These are the activations of a small network on made-up records, seen along a few directions, one row for each record.
Records have a field called M. Each example row is followed by its value.
Other fields move the rows too, some of them a lot.
(in the rows, 500 means zero)
Random noise pushes rows far along 2 fixed directions. That doesn't count. These rows show it; they differ only by the noise:
[558 593 584 432 479 439 542 480 495 478 504 467 606 362 565 539 521 500
 453 462 452 384 495 384]
[578 538 537 432 467 534 547 534 544 490 519 414 541 422 525 479 521 528
 477 390 444 423 497 486]
[617 602 582 499 473 316 477 478 479 523 471 542 628 346 498 587 565 461
 475 524 492 394 466 280]
[453 617 620 327 497 563 639 443 483 399 545 389 619 342 699 508 451 543
 401 417 397 340 538 472]

[566 358 696 348 364 597 684 631 468 441 542 477 423 617 599 269 492 585
 607 605 423 527 395 596]  m3
[603 247 475 557 429 582 498 690 563 594 530 554 264 799 312 255 529 532
 689 582 537 699 405 692]  m1
[486 507 442 593 554 384 406 438 464 531 464 570 482 524 451 576 526 423
 518 587 568 560 505 426]  m5
[602 311 476 573 440 517 473 611 542 587 521 556 330 702 339 340 544 497
 670 584 535 647 423 611]  m1
[459 441 646 416 411 578 635 566 459 459 519 511 442 589 609 361 446 511
 567 604 457 527 468 597]  m10
[650 501 396 489 477 552 460 551 621 523 511 391 556 362 372 529 574 608
 485 283 450 399 491 487]  m11
[363 443 343 639 605 584 415 495 540 559 500 553 341 707 384 472 446 434
 515 477 574 658 569 692]  m7
[756 390 386 664 437 359 333 620 574 649 445 552 454 533 218 520 640 497
 600 488 593 607 396 411]  m2
[306 604 675 369 541 488 655 362 405 396 565 548 608 415 716 497 375 495
 423 619 436 383 543 488]  m7
[575 353 444 414 438 751 568 653 606 496 547 321 399 588 465 338 496 645
 521 326 459 568 464 722]  m2
[358 480 498 426 548 662 590 503 522 446 553 438 443 582 577 408 386 539
 464 462 469 532 574 687]  m4
[346 497 590 353 547 630 641 468 475 415 579 454 491 543 646 386 386 558
 445 543 435 474 531 624]  m4
[282 599 654 268 549 600 705 339 397 311 579 405 608 379 835 499 367 551
 388 550 396 370 562 528]  m5
[505 519 606 541 486 257 489 422 390 506 478 684 568 457 507 567 511 437
 546 745 547 501 442 318]  m10
[396 398 479 298 464 907 699 600 573 379 589 239 386 601 665 308 387 661
 475 280 400 537 554 868]  m12
[379 561 453 546 579 490 484 412 500 490 511 526 520 487 491 549 432 460
 442 479 527 499 578 545]  m9
[832 329 328 720 444 386 279 678 646 716 458 546 374 612  80 445 673 482
 660 448 595 656 387 472]  m8
[413 628 472 461 578 471 487 382 448 431 484 450 606 367 633 656 490 479
 373 453 495 424 558 401]  m2
[463 604 556 461 514 389 510 419 410 445 466 519 606 392 638 619 508 464
 435 562 509 440 509 342]  m12
[367 591 641 474 513 430 570 423 419 473 509 606 563 476 620 507 417 432
 469 648 490 442 529 450]  m7
[454 573 343 726 602 363 284 378 492 602 444 585 476 526 348 650 539 333
 478 529 606 553 566 415]  m9
[571 505 453 600 506 375 407 494 489 551 459 552 475 524 427 557 568 415
 546 550 554 548 488 403]  m5
[504 486 397 346 478 850 601 563 661 427 580 211 504 408 540 436 455 687
 425 117 376 401 567 752]  m6
[599 406 451 475 431 624 521 614 567 511 510 388 419 563 466 408 531 559
 554 388 489 563 474 617]  m12
[631 425 498 461 435 599 526 610 600 532 531 404 468 505 418 395 521 578
 537 377 456 502 465 594]  m8
[621 390 363 664 495 467 373 621 594 632 474 553 359 662 247 441 554 457
 604 476 583 656 485 573]  m4
[580 634 353 569 539 447 359 457 567 546 452 436 611 317 431 704 587 476
 411 307 512 398 555 349]  m6
[449 365 568 433 448 613 609 571 490 472 543 514 398 639 529 341 429 558
 578 585 482 584 469 668]  m10
[210 656 418 649 710 408 366 312 400 492 436 652 528 535 530 680 417 349
 332 595 590 543 621 456]  m9
[367 374 392 641 568 588 415 560 484 559 457 605 268 825 410 424 469 425
 572 590 592 733 519 687]  m1
[658 540 270 664 510 461 295 546 631 618 432 456 515 421 267 640 619 482
 493 284 553 492 541 429]  m11
[590 379 543 573 444 375 456 578 461 562 460 627 433 616 396 439 538 479
 618 690 571 620 411 445]  m3
[789 620 515 550 433 230 374 501 537 580 434 548 726 194 362 694 674 518
 478 429 495 303 413 128]  m6
[686 560 396 441 440 632 496 568 656 513 514 292 576 293 426 543 591 597
 470 130 400 315 519 505]  m11
[414 603 386 624 618 390 364 402 479 532 443 561 533 472 461 673 493 398
 423 501 580 535 584 418]  m8
[449 500 796 297 409 474 718 488 359 371 533 538 576 467 759 400 442 549
 513 714 415 420 428 435]  m3

Here are new rows. What is M for each?
[634 519 423 610 513 342 383 490 539 575 474 546 531 435 341 585 580 456
 527 479 546 505 481 381]  m8
[245 518 562 311 571 745 681 423 484 364 599 375 490 525 728 397 321 572
 406 468 412 460 602 721]  m4
[590 239 299 647 463 744 430 754 695 657 532 458 177 868 186 235 505 522
 672 353 556 756 496 880]  m7
[497 649 452 458 553 443 478 352 513 444 510 433 679 224 544 678 519 535
 396 383 447 307 550 352]  m11
[354 446 469 405 554 734 602 507 549 439 577 385 412 601 569 369 382 567
 468 419 454 542 575 755]  m4
[391 488 496 350 528 744 636 498 558 405 584 329 484 493 614 406 391 610
 431 346 413 469 573 720]  m8
[718 566 488 445 434 486 475 524 589 517 501 384 653 250 445 581 610 588
 470 290 424 310 456 353]  m6
[604 359 490 496 450 558 512 612 546 536 523 471 385 627 412 356 535 538
 601 514 502 594 436 594]  m5
[616 584 688 506 448 158 496 433 377 505 458 672 664 339 535 602 572 435
 527 742 518 407 401 162]  m5
[664 487 579 408 402 489 559 580 514 490 505 432 563 405 519 469 567 576
 505 436 449 428 411 427]  m2
[292 570 466 624 617 378 395 352 368 491 422 678 498 561 551 662 453 363
 464 682 600 582 559 427]  m10
[233 487 482 298 589 892 708 442 550 346 646 274 443 545 683 342 315 630
 383 300 376 456 617 873]  m9
